A small network was trained on invented records. Each row is its activation on one of them, seen along a few directions.
Each row is followed by the record's values for the fields Dufib, Toded, Meko, Zason, Zapo, Zusel.
A field that a record lacks is written absent.
Other fields move the rows too, some of them a lot.
In the rows, zero is written as 500.
Random noise pushes rows far along 3 fixed directions. That doesn't count. These rows show it; they differ only by the noise:
[611 575 504 415 375 600 483 507 496 497 555 579 578 544 475 679 463]
[554 529 384 331 604 459 628 443 499 616 662 525 557 552 449 740 438]
[626 584 533 466 373 616 518 489 553 535 547 542 600 547 487 582 540]
[583 534 456 396 423 514 520 498 473 496 522 559 563 615 448 696 359]
[625 619 509 433 531 638 622 427 629 689 729 504 616 412 519 573 757]

[414 469 504 535 663 376 592 465 556 591 464 422 468 485 491 347 568] -> Dufib=h2, Toded=k1, Meko=p1, Zason=m1, Zapo=z2, Zusel=absent
[585 582 533 547 381 576 462 493 570 491 485 543 536 501 532 393 604] -> Dufib=absent, Toded=absent, Meko=absent, Zason=absent, Zapo=absent, Zusel=absent
[426 447 595 557 324 539 302 596 398 263 295 639 380 562 490 509 272] -> Dufib=h1, Toded=k3, Meko=p2, Zason=m1, Zapo=z2, Zusel=absent
[445 529 622 540 548 671 460 503 588 550 567 544 471 327 593 329 773] -> Dufib=h1, Toded=k3, Meko=p1, Zason=m2, Zapo=z2, Zusel=absent
[463 498 472 346 482 493 338 529 334 363 512 585 437 428 441 748 354] -> Dufib=h2, Toded=k2, Meko=p1, Zason=m1, Zapo=z1, Zusel=absent
[568 494 441 492 544 492 682 421 614 620 545 495 535 654 472 539 460] -> Dufib=h1, Toded=k2, Meko=p2, Zason=m1, Zapo=absent, Zusel=absent
[568 493 458 524 448 407 620 466 547 546 353 443 576 717 441 463 370] -> Dufib=h2, Toded=k1, Meko=p1, Zason=m1, Zapo=absent, Zusel=absent
[455 430 381 419 590 414 493 530 385 520 575 491 482 527 485 634 404] -> Dufib=h1, Toded=k3, Meko=p1, Zason=m2, Zapo=z3, Zusel=w2
[572 489 569 742 277 514 458 503 587 440 258 441 596 703 499 186 493] -> Dufib=absent, Toded=absent, Meko=absent, Zason=absent, Zapo=absent, Zusel=w2
[507 529 407 415 451 532 419 518 476 460 618 579 528 393 529 655 487] -> Dufib=absent, Toded=absent, Meko=absent, Zason=absent, Zapo=absent, Zusel=w2
[432 529 467 395 675 448 503 499 458 573 642 512 445 305 503 607 605] -> Dufib=h2, Toded=k1, Meko=p1, Zason=m1, Zapo=z2, Zusel=absent
[406 472 503 456 633 531 512 502 507 534 539 544 448 454 514 448 508] -> Dufib=h2, Toded=k2, Meko=p1, Zason=m2, Zapo=z2, Zusel=absent
[398 389 535 603 522 383 513 522 509 453 250 438 435 672 497 226 376] -> Dufib=h1, Toded=k1, Meko=p1, Zason=m2, Zapo=z2, Zusel=absent
[435 493 555 459 499 586 374 562 458 420 492 589 435 450 526 520 470] -> Dufib=h2, Toded=k2, Meko=p1, Zason=m2, Zapo=z2, Zusel=absent
[387 422 470 433 558 320 467 520 386 419 412 509 423 569 455 551 301] -> Dufib=h1, Toded=k3, Meko=p1, Zason=m1, Zapo=z2, Zusel=absent
[402 427 507 535 536 423 496 514 473 430 386 541 402 599 460 451 295] -> Dufib=h2, Toded=k2, Meko=p2, Zason=m1, Zapo=z2, Zusel=absent
[451 496 601 571 421 501 398 552 491 410 353 522 467 502 503 389 485] -> Dufib=h2, Toded=k3, Meko=p1, Zason=m1, Zapo=z2, Zusel=absent
[475 522 441 360 556 460 448 503 398 459 558 526 471 490 516 681 424] -> Dufib=h1, Toded=k2, Meko=p1, Zason=m2, Zapo=absent, Zusel=absent
[350 343 421 534 701 242 666 441 509 524 367 433 395 730 422 365 227] -> Dufib=h1, Toded=k2, Meko=p2, Zason=m1, Zapo=z2, Zusel=absent
[511 500 589 628 264 450 370 594 410 316 264 497 432 622 476 407 306] -> Dufib=h2, Toded=k3, Meko=p2, Zason=m1, Zapo=z3, Zusel=absent
[543 480 432 423 494 390 595 467 482 535 479 480 542 658 450 603 369] -> Dufib=h1, Toded=k3, Meko=p1, Zason=m1, Zapo=absent, Zusel=absent
[465 483 562 609 432 486 447 547 483 432 382 470 414 546 543 293 482] -> Dufib=h1, Toded=k3, Meko=p2, Zason=m2, Zapo=z3, Zusel=absent
[411 468 537 492 490 534 397 548 440 387 454 625 391 481 491 561 362] -> Dufib=h2, Toded=k2, Meko=p2, Zason=m1, Zapo=z2, Zusel=absent
[448 491 536 517 586 444 528 484 545 535 478 462 486 503 479 400 526] -> Dufib=h2, Toded=k2, Meko=p1, Zason=m1, Zapo=z2, Zusel=absent
[533 460 519 503 399 602 428 557 486 435 367 540 481 595 462 454 393] -> Dufib=h2, Toded=k1, Meko=p1, Zason=m2, Zapo=z1, Zusel=absent
[523 403 418 576 492 314 710 423 622 564 334 334 633 836 421 365 293] -> Dufib=h1, Toded=k2, Meko=p1, Zason=m1, Zapo=absent, Zusel=w2
[336 385 288 451 886 244 717 452 474 607 631 364 423 521 481 490 448] -> Dufib=h2, Toded=k3, Meko=p2, Zason=m2, Zapo=z3, Zusel=w2
[398 461 512 544 624 562 493 481 512 543 595 570 465 367 533 488 591] -> Dufib=h2, Toded=k1, Meko=p2, Zason=m1, Zapo=z2, Zusel=w2
[475 481 333 380 594 441 513 507 431 450 621 577 505 487 473 715 407] -> Dufib=absent, Toded=absent, Meko=absent, Zason=absent, Zapo=absent, Zusel=w2
[442 484 540 534 574 416 547 473 527 554 471 433 477 460 502 346 601] -> Dufib=h1, Toded=k1, Meko=p1, Zason=m1, Zapo=z2, Zusel=absent
[449 527 536 423 539 489 404 531 428 472 576 540 442 331 521 599 590] -> Dufib=h1, Toded=k3, Meko=p1, Zason=m1, Zapo=z2, Zusel=absent
[481 560 467 374 534 488 358 567 359 470 627 499 414 313 535 677 565] -> Dufib=h2, Toded=k3, Meko=p1, Zason=m2, Zapo=z3, Zusel=absent
[649 625 533 431 344 663 437 533 521 505 586 580 588 476 489 699 544] -> Dufib=h2, Toded=k2, Meko=p1, Zason=m1, Zapo=absent, Zusel=absent
[482 396 365 501 579 405 733 413 602 604 513 458 562 688 460 514 335] -> Dufib=h1, Toded=k3, Meko=p2, Zason=m1, Zapo=absent, Zusel=w2
[501 485 411 425 648 453 659 433 550 649 588 463 518 549 520 474 554] -> Dufib=h1, Toded=k3, Meko=p1, Zason=m2, Zapo=absent, Zusel=absent
[493 461 598 573 447 478 452 518 520 430 419 465 526 497 515 375 504] -> Dufib=h1, Toded=k2, Meko=p1, Zason=m1, Zapo=z2, Zusel=w1
[507 589 527 468 540 611 492 476 536 566 582 517 522 361 573 486 695] -> Dufib=h2, Toded=k1, Meko=p1, Zason=m2, Zapo=absent, Zusel=absent
[508 502 524 640 463 375 572 519 532 493 402 320 576 572 468 284 549] -> Dufib=h2, Toded=k3, Meko=p1, Zason=m1, Zapo=z3, Zusel=w2
[564 498 440 538 566 384 737 410 628 667 430 381 598 693 455 382 499] -> Dufib=h2, Toded=k1, Meko=p1, Zason=m1, Zapo=absent, Zusel=absent
[484 405 428 566 759 529 820 360 736 741 636 391 557 551 461 330 699] -> Dufib=h1, Toded=k2, Meko=p2, Zason=m1, Zapo=z1, Zusel=w2
[381 436 480 492 685 416 575 461 515 549 542 511 396 473 500 466 490] -> Dufib=h1, Toded=k3, Meko=p2, Zason=m1, Zapo=z2, Zusel=absent
[549 488 503 593 271 312 373 546 361 310 234 372 568 746 425 495 232] -> Dufib=h1, Toded=k2, Meko=p1, Zason=m1, Zapo=absent, Zusel=w2
[500 424 438 553 468 339 602 509 523 541 417 360 547 627 452 407 407] -> Dufib=h1, Toded=k1, Meko=p1, Zason=m1, Zapo=z3, Zusel=w2
[367 421 422 446 653 444 452 513 387 474 575 589 419 417 487 681 386] -> Dufib=h2, Toded=k1, Meko=p2, Zason=m1, Zapo=z2, Zusel=w2
[435 512 526 462 540 464 414 532 456 464 503 519 443 411 498 546 517] -> Dufib=h2, Toded=k3, Meko=p1, Zason=m1, Zapo=z2, Zusel=absent

Which values does each new row have?
[434 519 537 456 520 514 407 543 437 458 510 572 444 364 510 556 528] -> Dufib=h2, Toded=k1, Meko=p1, Zason=m1, Zapo=z2, Zusel=absent
[559 620 598 588 534 620 611 400 662 662 647 441 546 332 587 342 891] -> Dufib=h1, Toded=k3, Meko=p2, Zason=m1, Zapo=absent, Zusel=absent
[529 432 462 449 395 455 455 547 411 410 345 531 480 657 397 597 249] -> Dufib=h2, Toded=k1, Meko=p1, Zason=m1, Zapo=z1, Zusel=absent
[584 518 588 660 303 745 521 478 714 514 464 520 613 552 579 262 651] -> Dufib=h1, Toded=k2, Meko=p2, Zason=m2, Zapo=absent, Zusel=w2
[476 555 527 511 672 566 545 452 579 663 737 461 559 267 533 470 818] -> Dufib=h2, Toded=k2, Meko=p1, Zason=m1, Zapo=z2, Zusel=w2
[568 617 513 481 486 558 483 466 515 552 568 424 546 409 539 481 675] -> Dufib=h2, Toded=k2, Meko=p1, Zason=m2, Zapo=absent, Zusel=absent
[469 564 657 538 409 742 351 540 513 440 583 656 426 254 582 481 709] -> Dufib=h1, Toded=k3, Meko=p2, Zason=m1, Zapo=z2, Zusel=absent
[539 497 476 400 502 542 480 501 464 528 568 529 485 431 462 640 541] -> Dufib=h1, Toded=k1, Meko=p1, Zason=m1, Zapo=z1, Zusel=absent
[519 461 423 356 490 490 457 530 389 460 504 570 464 519 413 734 330] -> Dufib=h2, Toded=k1, Meko=p1, Zason=m1, Zapo=z1, Zusel=absent
[510 487 429 508 506 463 468 488 469 498 525 513 538 523 497 527 478] -> Dufib=absent, Toded=absent, Meko=absent, Zason=absent, Zapo=absent, Zusel=w2
[540 573 398 308 657 614 567 453 528 636 759 586 535 408 524 732 582] -> Dufib=h2, Toded=k2, Meko=p1, Zason=m2, Zapo=absent, Zusel=absent
[600 581 532 488 358 757 422 531 550 472 545 671 512 459 556 566 563] -> Dufib=h2, Toded=k1, Meko=p2, Zason=m2, Zapo=absent, Zusel=absent
[538 610 529 469 549 435 496 490 483 593 668 367 499 299 531 498 786] -> Dufib=h1, Toded=k3, Meko=p1, Zason=m1, Zapo=z3, Zusel=absent
[477 412 361 375 534 349 527 504 410 430 389 527 476 786 443 651 126] -> Dufib=h1, Toded=k2, Meko=p1, Zason=m2, Zapo=absent, Zusel=absent
[426 464 481 567 659 396 577 466 535 613 526 405 524 453 497 381 614] -> Dufib=h2, Toded=k1, Meko=p1, Zason=m1, Zapo=z2, Zusel=w2
[402 447 615 616 469 630 436 527 549 428 386 586 403 503 563 247 518] -> Dufib=h1, Toded=k3, Meko=p2, Zason=m2, Zapo=z2, Zusel=absent
[424 432 369 446 683 245 686 415 452 556 482 432 450 653 446 537 290] -> Dufib=h1, Toded=k3, Meko=p2, Zason=m1, Zapo=absent, Zusel=absent
[553 497 416 382 428 396 488 528 403 441 445 534 519 661 432 752 245] -> Dufib=h1, Toded=k3, Meko=p1, Zason=m1, Zapo=absent, Zusel=absent
[604 537 465 444 381 470 495 525 478 466 435 513 565 679 427 659 299] -> Dufib=h2, Toded=k2, Meko=p1, Zason=m1, Zapo=absent, Zusel=absent
[508 490 334 330 730 309 661 473 463 673 700 424 484 506 429 709 451] -> Dufib=h2, Toded=k3, Meko=p1, Zason=m1, Zapo=z3, Zusel=absent
[524 552 589 571 347 568 429 501 503 411 413 543 491 524 528 463 489] -> Dufib=h1, Toded=k2, Meko=p2, Zason=m1, Zapo=absent, Zusel=absent
[629 566 600 607 223 633 452 531 609 473 462 451 643 533 525 421 615] -> Dufib=h1, Toded=k2, Meko=p1, Zason=m1, Zapo=absent, Zusel=w2
